Each row below is a small network's average activation on inputs in which a field has the value named, seen along a few directions.
Related values have similar rows: they may be neighbours, one step apart, or belong to one group.
Random noise pushes rows far along 4 fixed directions. That doesn't count. These rows show it; they differ only by the noise:
[-126 -734 -510  223 -452 -691 -677  318   53 -195 -437 -623 -231   41
 -694 -949 -318  165]
[ -68  176  270 -265  336  572  154 -340 -176  134 -261 -160 -142   89
  -61  246   57 -256]
[  89  185 -242 -445  236  -27  274  181   -4 -231 -638 -348  659 -167
 -293  185 -135 -311]
[-229  127  380   70  233  539  -27 -347 -207  283 -366 -285 -344   58
  -57  188  121  -31]
[ 116  -74  138 -298  -55   80  -53 -242 -137  -77  193  115 -348  178
  -45 -238 -137 -171]
[ 241  250  138 -305 -175 -278  159    0 -107 -225  119  262  123  -64
  145  -38 -179  -58]


Pezu, 12 values:
j12: [ 199  -32 -324  -52  -17 -729 -261  381  121 -162  144  137  634 -190
  235 -198  -88  312]
j11: [-174 -294 -147  397  552  197 -599  221  251  204 -545 -487  -12 -125
 -113 -364  249 -149]
j2: [ 319  242 -143  -38  234 -376 -238   93   54 -142  145  226   60  -49
  394 -374 -103    2]
j10: [  61    2  208  287 -606 -733 -232  296  305 -115  219  213  -27  -91
  427 -595  -79  534]
j9: [-232 -111  -76   39  136  277 -156   25  131  366  -57  -41  150  -57
  -62  538  220  132]
j7: [-490  215  133  533  126  422  173 -162   74  317 -120 -357  265  -80
   43  964  406  246]
j3: [-284  -88  -83  568 -185  355   46 -253   89   99  -15  -11 -350   85
   21  312  265   49]
j4: [ -17  -43  243  149 -184  238  267 -136 -187  -25  451  286 -628  135
   30  -67  -92   19]
j6: [  15 -263   10  374 -381 -391 -168   43  -40  254  240  273 -222 -146
  210  -56  120  464]
j5: [-305   96  456  339   -7  522  -61 -284 -269  539   94   64 -631  138
   65  140  293  137]
j1: [  27  -87   33   95 -452 -162  257   59   -8 -206  581  350 -166   43
 -165 -148 -235  172]
j8: [-197   98  353  377  165  336    9 -133 -194  248 -289 -362 -332  148
  -28  147  114   58]
The values of Pezu form 3 separate groups.
List the group mates of j7, in the order listed. -> j9, j3, j6
List the group mates of j10, in the order listed. -> j12, j11, j2

Pim, 12 values:
u11: [-421 -423   86  499 -100  256 -298 -192  -60  327  -72 -399 -576  131
 -319  -86  186  272]
u10: [ -27 -334  -84  -28  169  154 -275 -185  112  -22   14  -61  -92  229
   62 -245  146  -85]
u8: [-220 -240 -160  383 -301  -16    6  -44   11  123 -183 -280  -68  -51
 -193  238   43  137]
u9: [  68 -273  -82  -89  113  197 -154 -230 -140   31  126  -62 -605  233
 -170 -370 -247 -176]
u12: [ -86 -208  -25  225 -149 -259 -251  151 -109  -14 -392 -417 -265   20
 -124 -467   53  104]
u3: [  57 -431 -516 -136 -407 -336   26  177   87 -252  295   50  -57   99
 -426 -185 -161  -83]
u4: [  36  164  135 -370  635  731  219 -186   66  164  -77   -7  237    0
  112  378  257 -324]
u2: [-332 -119  -87  246   -3  317 -183  -30   14  141 -267 -217 -169   20
 -307  245   63   96]
u1: [ 307  434 -192 -160 -314 -916  188  568   57 -469 -199  138  749 -274
  135 -279 -304   25]
u6: [-129  327  575  332  175  233 -172 -206  -44  464  301  378 -307  -88
  390  162  197  359]
u7: [-101  119  114  224   61   44 -167    9   36  155 -184  -42  166 -125
  240   90  205  179]
u5: [ 272  325  440 -160 -131 -231  197  -73 -123 -116  475  378 -179   27
  312  -64 -272   20]
The values of Pim form 3 separate groups.
List the group mates of u10, in the order listed. -> u4, u6, u7
List the group mates of u1, in the order listed. -> u9, u12, u5
